These are the activations of a small neural network, seen along a few directions. Each row is one input.
Each table varies a few parts of the input and shows all the possible inputs, shuffled.
A made-up example of a description, with smaller parts first: one of 8 places around a ring, together with either a single point or one of 9 places around a ring or (one of 3 separate values, together with one of 4 places along a line).
Shared parts are said once, and a part with two or three values counts as separate values.
In the rows, 128 means zero.

Other details of the inputs vary at random and push rows far along two fixed directions, the same in every table; ignore that.

Rows:
R1: [135  76 201 132 118 143 116 140 155 105 157]
R2: [133  60 201 119 164 149 123 114 112 128 152]
R3: [104 161 124  93 142 122  57  46 177 115 132]
R4: [136  92 193 101 132 132 129 129 152 108 132]
R5: [158 106 137 161 114 125 162 171 131 108 141]
R6: [125  77 200 149 137 120 145 124 119 136 159]
R7: [ 77 109  83  92 140 139  38  40 131 117 153]
R8: [101 150 116 106 148 114  98 101 123 108 153]
R9: [119  93 207 136 151 148 120 144 104 126 168]
R10: [120 116  97 117 129 126  84  91 131 110 150]
R11: [126 144  56 123 105 125 112 139 133 129 115]
R12: [151 117 157 154 106 113 172 159 114 138 125]
R13: [157 162 120 169 115 148 178 168 134 144  99]
R14: [166 132 113 143 109 130 206 203 117 130  79]
R15: [162 138 156 171 134 145 165 153 134 136 120]
R16: [121 175  25  78 126 105 109 105 133 131  83]
R17: [117 112 121  88 166 115  92  65 127 108 138]
R18: [131 207  42 118 140 102 106  76 154 116 106]
R19: [120  91 194 150 156 180 120 115 133 168 156]
R20: [ 82 131 125 101 151 135  68 103 116 139 148]
R21: [170 152 142 175 132 131 181 166 140 129 115]
R22: [135 142 144 138 127 128 149 170 111 119 135]
R23: [124  94 174 144 132 111 148 121 123 135 152]
R24: [134 193  39 134  75  91 169 150 120 137  68]
R25: [159 115 127 135 118 136 188 198 121 146  91]
R26: [100  83 206 137 155 159 110 139 102 136 163]
R27: [150 135 122 154  85 118 190 194 117 161  96]
R28: [124 141 138 142 122 135 146 177 107 127 117]
R29: [152 174 112 147 116 106 180 197 119 111 119]
R30: [146 173  32 139  84 115 148 163 132 115  89]
R31: [ 73 159  78  82 149 119  49  78 121 135 139]
R32: [118  84 184 144 118 141 140 127 108 153 140]
R33: [110 107 172 143 158 171 107  86 133 149 150]
R34: [ 89 111  87  91 145 127  36  35 133 110 162]
R35: [141 102 196 159 157 159 129 116 130 140 151]
R36: [142 133 155 125  88 101 158 154 154 124 119]
R37: [ 95 148  98 106 157 148  62  47 144 152 139]
R38: [146 161  69 100 126 105 138 121 124 112  93]
R39: [146 114 108 153  98 141 151 186 127 133 117]
R40: [127 166  48  97 121 113 134 119 124 119  76]
R41: [ 87  92 156 104 149 119  67  39 116 139 166]
R42: [159 103 158 134 140 124 173 159 123 115 122]
R43: [152 108 131 154 117 123 150 157 133 109 142]
R44: [116  71 198 140 123 144 130 132 111 167 149]
R45: [126 247  19  81  85  77 123 143 160  86  86]
Each input here is: one of 5 separate values, together with either a single point or (one of 2 separate values, together with one of 4 places along a line).
Question: Changing only the choice among 5 separate values turns R15 into R34. The same change can be made to R19. Which row results?
Answer: R11

Rows:
R46: [ 71  91 134 138 168 158  63  70  76 169 174]
R47: [175  92 186 152 152 145 164 100 152 150 122]
R48: [186 156 156 195 102 154 184 199 168 130 122]
R49: [123 170 114 132 178 125  92  60 135 124 162]
R50: [162  85 229 197 116 170 171 194 151 125 156]
R51: [107 104 222 132 124 133 143 139 120 132 141]
R52: [100 195  55 132  97 122 138 150 102 184  81]
R53: [155 192  81 121  70  71 199 227 132 137  81]
R54: [ 94  70 158 107 126 136  52  95 151 118 190]
R55: [134 167  55  82 115 111 121 155 123  91  92]
R56: [ 92 182  80  70 100  79  92  93 126 118 111]
R57: [ 89  76 186 125 135 152  56  68 149 106 184]
R58: [ 99 101 132 106 114 129  58  87 144 102 166]
R59: [167 191  55 148  83  75 196 210 101  90  99]
R60: [101 114  96  61 158 129  73 115 128 106 138]
R61: [165  58 221 160 147 148 171 121 139 142 132]
R62: [110 178  25  93 127  67  99 109 116 101 139]
R63: [132 180 162 135 136 128 145 123 151 152 120]
R64: [142 136  26 131 100 128 169 109 108 182  70]
R65: [122  80 205 158 149 134 140 138  99 106 175]
R66: [135 208 105 129 106 102 163 151 143 133  87]
R67: [148  32 182 120 129 118 155 133 128 141 138]
R68: [ 83 123  77 140 118 165  58  89 123 164 143]
R69: [120 173  90  94 179 147  79  73 153 120 119]
R70: [113 175  68  88 159 132  88  91 142 103 107]
R71: [181 100 144 155  95 112 213 168 128 120  85]
R72: [152  93 116 112 101  99 157 120 126 115 100]
R73: [143  98 213 177 161 143 153 144 112 121 174]
R74: [163 108 175 147 125 154 191 223 117 100 106]
R75: [ 75 113  94 102 169 178  57  85  98 160 128]
Question: Changing only one part turns R56 into R55. The same change can be made to R53. Which row results?
Answer: R60
Question: Describe the family of inputs behind these rows.
Answer: one of 5 separate values, together with either a single point or one of 5 places along a line
Question: List by row number the other rows that have the choice among 5 separate values in common with R48.
Answer: R50, R54, R57, R58, R68
Question: List by row number the other rows that have the choice among 5 separate values in common with R65.
Answer: R46, R49, R59, R62, R73
Question: A walk changes only the place on the line of 5. It starts at R67 and steps to R72. List the rest of the walk in order.
Answer: R71, R61, R47
